A small network was trained on invented records. Each row is its activation on one of them, seen along a few directions.
Each row is followed by the record's values for the fields H, Y, D, Z, L.
Not every record has every field; a missing one is written absent.
Other fields move the rows too, some of them a lot.
Random noise pushes rows far along 12 fixed directions. That doesn't count. These rows show it; they differ only by the noise:
[ -31  337  148 -121 -299  150 -274 -543 -375 -161 -610 -468  332 -104
 -204  506 -232  151  -86  284  331  145 -423 -735  -86 -270 -148]
[ -75 -441  169  122  103    2  428   86 -152  -71  -42  155 -384  -95
  -22  449  146  151 -287  373    5  242  105 -420  214  240  183]
[ -30  364  216  275  144   16   -6 -152 -443  395  -31 -374  424  239
   56  600 -158  191 -169  234 -149 -174    6 -573  101  244  -75]
[ 284 -297 -368  159   49  -64 -108 -419 -267 -251 -744  276  269  -91
  -69  195  131  123   38  157 -107 -110  272   83  116 -123  146]
[ 115 -124 -350 -168   29 -103 -195 -265  231  244  -24 -356  261   74
  -26  214  576 -547  715 -532  328 -652  155 -169 -572  -32  372]
[ 349 -295  365 -153 -209  152 -566   60  653   49 -595  480 -584 -285
  -25    1  -19  151  -28  -31 -289 -170   51  356  374 -216  656]
[-107  135 -212   16 -518 -118 -235 -117  168  327 -523 -309  344  -93
  -38  162 -295 -198 -219  483 -277  -67 -330  -68 -458 -149 -358]
[ 268  243  -89 -221  127  268 -648 -107   23  136 -159  162   -8  252
  284  195  279 -134  280  -83  309 -599  326   10  466  -35  104]
[ 131  509 -238   85   -7  292  115 -294 -457  305  -13 -112   13  169
  395  454   79  591 -264  250  688  156 -366 -413  554 -118  198]
[ -32  206  185  209 -615  327 -453  -47  160  -64 -425  153 -122 -175
 -180 -311  110    1  143  -40 -157   58  153  730  214 -163  323]
[ -19 -502 -389 -198   92  -35   17 -365  -30  336 -238   99  504   49
  478  -93  400 -269  -87  -94 -621 -458  365 -315 -103   69   73]
[-102   71  273  -99  231   89  126  286  206  409  699  -92 -258  249
  277  -13  -43  -18  -46 -128  -81  -89 -121 -564  161  125   90]
[  88 -202 -368  245  -57 -118  242  -87  110  445  -14  133  135  -45
  224 -169  342   54   -1 -158 -383 -152  115  269  -71   49  438]
[ -54  235   71   58 -321  -39   17 -469 -196  617 -233 -420  391 -259
   64  230  694  -28   68 -286 -245 -328    4 -171 -198  184  578]

[-220 -300 -368 -421  -88   52  -82  -76   78 -340  -92 -123   80  -77
  -84 -155  562 -760  397 -102  233 -336  364 -165 -395   16 -182] | (H absent; Y y2; D d2; Z absent; L absent)
[  38  103   77 -227  240  -64  238   19 -163  179  313  137 -181   28
  353  143  453   68 -175   94  112 -109   56 -303  391  197   75] | (H h2; Y y1; D absent; Z absent; L absent)
[ -51  -38  -68  -52  -86  311 -411 -351  -77   42 -450   24  645  399
  360   26 -792  118 -408  274 -434 -125  -55 -391  151 -326 -552] | (H absent; Y y2; D absent; Z absent; L absent)
[-155  401  185    9 -327  366 -537 -101  157  204  -69  -81  151   37
   54 -137 -150  -25   40  -67   20 -184    1  241  167  -87 -138] | (H absent; Y y2; D d2; Z z3; L l2)
[ -54   87   46   91 -139   60  196 -251 -490  298 -339 -207  160  -69
  106  818  335  140 -272  327  289  -77  124 -226  121  307  139] | (H absent; Y y3; D absent; Z absent; L absent)
[-206  172  242  270 -201  -16  117  349   89 -144  235   -7 -130  -33
 -283 -366 -126 -153  110  167 -294  295   55  292  -70   -6 -127] | (H h2; Y y1; D d3; Z absent; L absent)
[-202 -666  305  -38  -54  352  122  544  384 -697  141  495 -768 -195
   46 -425   67  120  161  -22  163  649  212  480  389 -225  503] | (H absent; Y y3; D d2; Z z2; L l2)
[-175   99   24 -419 -164  112 -188   73 -168 -506 -375  148 -377 -380
 -190 -116  273 -209 -226  586   99  138  112  -93  226   39 -345] | (H h2; Y y1; D d2; Z z2; L l2)
[-296  129  124 -222  -30 -380  314   91   64  107  515 -507   94 -102
 -263 -182   70 -454  133 -180 -147  -49 -332 -619 -666  136 -350] | (H absent; Y y2; D absent; Z absent; L absent)
[ -42 -137 -215   22 -184   48  209 -454 -200 -112 -279 -354  393 -230
   -8   -6  144  101  100 -266  202  176 -178 -188 -417 -114  221] | (H h2; Y y1; D absent; Z absent; L absent)
[ 244  631   89  -13  480 -439   46  443 -156  159  361  272 -531 -321
 -233 -139  525   50  -94  261 -233 -267  124   28  446  470  -35] | (H h2; Y y1; D d2; Z z2; L l2)
[ 432 -227 -633  304  471 -130  317  449  583  265  439  460 -476  288
  211 -140  -44  340  192 -243  295  -98  -41  458  136 -104  526] | (H absent; Y y2; D d2; Z absent; L absent)
[  69  421  423  548  146 -523   75  476  137  269  600 -154    4  143
 -565 -152 -330 -168  222  -45 -527  -28  -41  245 -321  227 -300] | (H h2; Y y1; D d3; Z z3; L l1)
[  80 -185 -445 -268   74 -212  562 -257  -56 -132  -82   16  -67 -416
   28 -293  206  326 -167   28  205  440 -583 -314 -209 -305  219] | (H h2; Y y1; D d2; Z z3; L l2)
[ 478  235 -406  -50  174 -315 -144 -193  -27 -125 -282   17   63 -150
 -161   80 -103  257  121   59  283 -121 -335 -115 -121 -238  -20] | (H h2; Y y1; D absent; Z absent; L absent)
[ -38  -13  216 -321 -171 -104 -327  204  442  353 -308  -17  -97 -296
  131  153 -325  -47 -552  510 -759 -134 -182 -270  -90   90 -313] | (H h2; Y y1; D d1; Z z1; L l2)
[-159 -499  317   17  345  323  305  -70 -121   35  438   -4  -69  200
  167  117  417  -68  202 -665   24 -233  506 -412  120  388  575] | (H absent; Y y2; D absent; Z absent; L absent)
[ -72  224   27  -52 -114  -83  290   77 -102  473  256  -57 -187  -64
  205  160  230  141 -319  124   88   27 -188 -115  166  233   86] | (H absent; Y y3; D absent; Z absent; L absent)
[ 154 -470 -249  -65  418 -211  183   83  262   38  164  464 -330  114
  151 -157  -12   63 -214  -98 -105  -23   27 -120   58    6 -196] | (H absent; Y y2; D d1; Z z3; L l2)
[ 257 -283 -639 -136  112 -100  349 -188 -116  181 -137  409 -191  -45
  556  261  361  293 -394  375  360   -3  -81   -6  392  -55  160] | (H h2; Y y1; D absent; Z absent; L absent)
[ -64 -155 -278 -142 -216  269  -70 -203  -23  134 -329    1  152  -60
  201  -94   31  -10 -264   98   34  -35   10  147  -40   -9  -11] | (H h2; Y y1; D d2; Z z3; L l2)
[  64 -237  323  162  322 -199  234  274  137  526  112 -448   36  197
   60  901 -277   46  -83  161 -115 -215  -52 -518 -427  345  274] | (H h1; Y y1; D d3; Z absent; L absent)
[  18  -90  -32  404  414  335  -56   52 -351 -166  112 -164  532  693
  201  389 -285   62  311  -77  152  -68  448   72  120   43   72] | (H h1; Y y1; D d3; Z z2; L l2)
[  16  480  416  374 -168  -71 -488  174 -103  278 -191  -67  274  -48
  -88    3   42   29  -18  115 -779 -250  408  641  132  285  -10] | (H h2; Y y1; D d1; Z z2; L l2)
[ 150  -20  -91  250  315 -331 -214  113   99  -73  137  340  345  377
 -114 -329 -498 -202  139  -64 -616 -234  342  279   53  -68 -513] | (H absent; Y y3; D absent; Z absent; L absent)
[-230  -95 -733 -392 -157   41   -5 -173  208 -177  -71 -254  338    1
   31 -467  -45 -524  170   96   63  -31 -203 -300 -639 -371 -467] | (H h2; Y y1; D d2; Z z2; L l2)
[ 553  397 -355 -109  271 -692  -16 -119 -123  285 -159   79   63 -296
  -43  250  168  143  -42  159    0 -168 -364  -42  -36    3 -217] | (H h1; Y y1; D d3; Z z1; L l2)
[ -34 -384  -63  280  291   92  139   54  -48  188  164   -2  293  484
  214  283 -130  -40  105 -184 -101 -223  507   57    4  256  138] | (H absent; Y y3; D absent; Z absent; L absent)
[ 170 -431  161  312 -385   36   81 -451  260 -178 -864 -147  256 -246
 -221  175 -797  692 -285 -102 -232  606 -610  -39 -371 -544  527] | (H absent; Y y2; D absent; Z absent; L absent)
[ 212 -131   33  330   73 -103  -20  538  284  416  132  109 -430    8
 -179  293 -155  137 -147  -29  142 -197   81  637  -27  552  164] | (H absent; Y y2; D d2; Z z3; L l2)
[-306  494  582   44 -374  461 -175  122  -81  189   66  -19  -61  102
  198  -66 -281  229 -446  339 -253  233  -50  -24  501   60 -123] | (H h2; Y y1; D absent; Z absent; L absent)
[-304 -434  -22 -749 -196  477  287 -148  107  139  409 -138 -256    2
  587 -154   97  121 -563 -121  353  323 -493 -768    3  -85  -11] | (H h1; Y y1; D d2; Z z3; L l2)
[ 345  -33 -167 -287  155 -279 -204   47  464  398 -172  219  -13 -114
  317 -279 -325  101 -239    4 -463 -165 -376 -159   17 -257  -65] | (H absent; Y y2; D d3; Z absent; L absent)
[ 322  760  504  293  400 -463 -289  362   24  283  364 -149 -178   39
 -453  283 -136  160  466 -185 -108 -320 -121  -12   29  194  185] | (H absent; Y y3; D d3; Z z2; L l2)
[ 227   -9  244 -167  240 -540 -201   66   41 -343 -363  157   74 -159
 -285  -67 -517  -13 -222  333 -575   15 -151 -252  -52  -60 -585] | (H absent; Y y2; D absent; Z absent; L absent)

Here are new rows. What are their fields?
[ 139  -94   -1  389   68   82  315  253  134  -46  302  260 -380   55
  139 -157 -161  461  -60 -141  288  413 -105  536  295   -5  352] | (H h2; Y y1; D absent; Z absent; L absent)
[ -76  435  600  675  424 -113  162 -123 -504 -580  681 -447  611  370
 -748 -382 -516  142  656 -840 -231  256   76 -190 -288   47   -5] | (H h2; Y y1; D absent; Z absent; L absent)
[-114  -91  163  -71 -186  104 -193  -96 -207 -695 -376   93 -144  -99
 -520  176  154 -337  310  187  315   59  381  -23   36  -40 -235] | (H absent; Y y3; D absent; Z absent; L absent)
[  99   29  210 -255 -297  -17 -279   68  499  172 -145   52 -343  -84
   23   29  143 -152  145 -118  142  -91 -213  238   16 -218  316] | (H absent; Y y3; D d3; Z absent; L absent)
[ 246  494  -97  165  -60 -472 -252  205  143  389  -62   64  135   31
 -136   11 -277  -45  -91  220 -282 -229 -125  464  -87   96 -355] | (H absent; Y y3; D absent; Z absent; L absent)
[-359  120 -136 -248 -245   48  170  254   -6 -201  220  -59 -371 -187
   64 -373  352 -187   -6   58  367  250 -267  243  -83  -57 -260] | (H absent; Y y2; D d1; Z z2; L l2)
[  49  568  333 -117   88 -192 -164 -296  194  626  381 -475  331 -170
 -176 -212  181  -58  316 -703 -333 -398 -308 -308 -357    2  293] | (H h2; Y y1; D d2; Z z3; L l2)
[  30  241 -189  -25 -421  138 -223  -39  335  150 -404 -143  -66 -209
 -115  -97 -155   94  -36   75   90    6 -336  174 -176 -280  209] | (H absent; Y y2; D d2; Z absent; L absent)
[ 327  143 -725 -220  600 -317  194 -249   10  296  478 -113  366  387
  438  -43 -188   96  154 -265  382 -254 -396 -749  -80 -372 -340] | (H absent; Y y2; D absent; Z absent; L absent)
[  79  136  359  260 -208  -27  291  -23  199  209  -62  -46 -196 -254
 -129  -50 -304  605 -274  -29 -263  454 -482   39   54 -185  625] | (H h2; Y y1; D absent; Z absent; L absent)
[-277  -48 -626  -37 -233   79   23  346 -257  -75  164  342  -97   75
  432 -398  728 -670   -3  487  147 -189  722  850  232  398 -656] | (H h2; Y y1; D d3; Z absent; L absent)
[ 121  306 -220 -126 -161 -285 -286  -19 -155 -198 -472  209   18 -229
 -186  -46  -39 -190 -166  528  -23  -73   27  175  114   -5 -705] | (H absent; Y y2; D absent; Z absent; L absent)
[ 340 -408 -123  -51  302 -290  167 -218  250  152 -353   81 -145 -246
  -21  416   -7  255 -116  -35  -29  -82 -147 -431  -32 -126  453] | (H absent; Y y2; D d2; Z absent; L absent)
[  22  705  439  -33 -379 -323 -250  365  161  161   36  -87 -429 -400
 -399 -178 -318   68 -333  311 -157  369 -656  177 -116   55 -331] | (H h1; Y y1; D d3; Z z2; L l2)
[-576   -2  556  283 -187  706   79  214  123 -206  654 -214  -97  340
  -75 -462 -465 -100  198 -366 -149  351  201 -197   70 -169   80] | (H absent; Y y2; D d1; Z absent; L absent)
[ 124   -3 -469  -10   49   56  103  319  264  185   34  444 -415  -66
  290 -331 -328  304 -469  318  -71  100 -211  163  370 -155 -155] | (H absent; Y y2; D d2; Z absent; L absent)
[-191  420   22  385 -166 -450  387  -65 -775 -383   48  -60   85 -354
 -650   33  217   41 -138  427  101  404  -60  107    8  346 -573] | (H absent; Y y2; D d2; Z z3; L l2)
